[[122 130 133 115 132 107 112 116 133 141 145 145 139 131 124 116]
 [142 134 138 127 152 120 127 116 147 142 135 126 120 114 111 115]
 [117 126 132 115 134 109 110 116 115 122 129 136 144 146 142 135]
 [125 140 113 134 129 142 108 116 127 136 143 146 143 135 128 119]
 [144 117 136 126 139 117 123 116 143 135 128 119 113 110 113 118]
 [152 136 128 133 137 130 112 116 113 112 120 125 134 141 146 145]] >> 115

[[132 126 130 129 126 131 119 127 130 131 125 129 105 125 125]
 [142 127 131 136 102 117 138 131 138 157 144 136 105 126 128]
 [128 127 123 118 127 127 121 131 138 124 133 118 105 124 137]
 [114 127 125 127 136 134 123 122 123 117 122 127 105 130 133]
 [125 130 124 127 128 130 132 128 128 132 130 127 105 122 127]
 [128 126 122 127 129 122 123 130 127 128 128 127 105 128 128]
 [127 128 126 129 130 128 127 127 127 127 124 129 105 128 127]] >> 128

[[133 130 115 132 127 122 134]
 [132 129 103 132 129 121 134]
 [118 131 136 133 138 122 123]
 [121 126 135 140 121 138 118]
 [123 127 138 123 129 130 122]
 [140 125 135 134 134 122 123]
 [131 112 132 123 119 120 119]
 [119 134 139 136 146 115 123]
 [124 137 135 123 124 130 134]
 [122 132 131 141 113 137 128]
 [117 125 133 119 129 143 124]] >> 134

[[130 139 131 142 124 122 113 125 129]
 [128 125 137 117 119 126 114 123 142]
 [132 121 142 124 116 133 121 116 140]
 [139 121 147 138 114 137 123 109 133]
 [125 113 124 125 137 142 146 129 120]
 [127 119 126 127 135 137 139 130 121]
 [120 136 116 134 134 122 122 135 122]
 [118 130 114 132 135 127 130 136 120]
 [117 137 114 132 133 119 118 139 123]
 [144 120 155 143 111 141 124 103 135]
 [145 122 154 149 110 139 121 103 130]] >> 142

[[125 133 126 120 129 130 135 132 123 128]
 [127 134 121 125 130 131 131 131 123 128]
 [127 116 127 144 125 124 118 120 137 128]
 [132 117 131 144 130 122 113 113 141 131]
 [129 123 128 131 128 131 127 125 129 130]
 [126 120 129 134 126 123 124 124 133 126]
 [128 115 134 155 127 124 112 115 140 132]] >> 128
---
[[120 141 125 132]
 [150 126 117 127]] | 126

[[123 155 133 147 126 123 149]
 [130 136 133 126 126 134 137]
 [144 130 129 143 127 107 103]] | 127

[[123 115 142 116 122 145 133]
 [132 139 124 126 115 152 133]] | 115

[144 105 134 135] | 105

[147  98 134 120 115 132 131] | 115

[[127 126 132 131 115 141 131]
 [126 128 131 102 139 123 130]] | 139

[[132 125 107 112]
 [129 145 146 153]] | 145

[101 125 107 149 119] | 107
---
[[116 123 131 130 132 124]
 [124 126 131 136 130 119]
 [106 113 137 135 133 118]] ans = 116

[130 145 155 109] ans = 130

[128 138 111 131 151 130] ans = 128

[109 151 150 157 114] ans = 109

[116 130 131 118 124 140 153] ans = 116

[124 115 150 141 129 141] ans = 124

[127 137 104 144 113] ans = 127
---
[[130 113 138 128 123]
 [124 119 105 116 122]
 [111 121 145 110 118]]
145, 138

[134 128 142 150 105 135]
150, 142

[116 130 106 118 131 120]
131, 130

[[145 150 105 113 118]
 [127 146 155 144 117]
 [118 109 126 105 107]]
155, 150

[[114 119 122 141 111 126 113]
 [134 136 143 126 139 116 127]
 [158 152 139  99 151 125 140]]
158, 152

[[115 132 128 110 133 132]
 [115 134 112 137 107 113]]
137, 134

[124 127 137 131 104]
137, 131

[[140 128 117 112 111 125 122]
 [134 134 125 136 155 131 124]
 [117 124 112 128 143 135 125]]
155, 143

[139 119 154 132]
154, 139
---
[115 132 119 106 130] result: 106

[[133 139 128 108 108]
 [157 115 117 123 119]] result: 108

[[139 143 142 146 109]
 [147 139 158 135 116]] result: 146

[[126 110 123 133 136]
 [128 105  98 119 121]] result: 133

[150 137 120 105 119] result: 105

[128 112 104 110 142] result: 110

[106 148 130 146 136] result: 146

[[156 139 115 136 133]
 [141 134 111 149 113]] result: 136
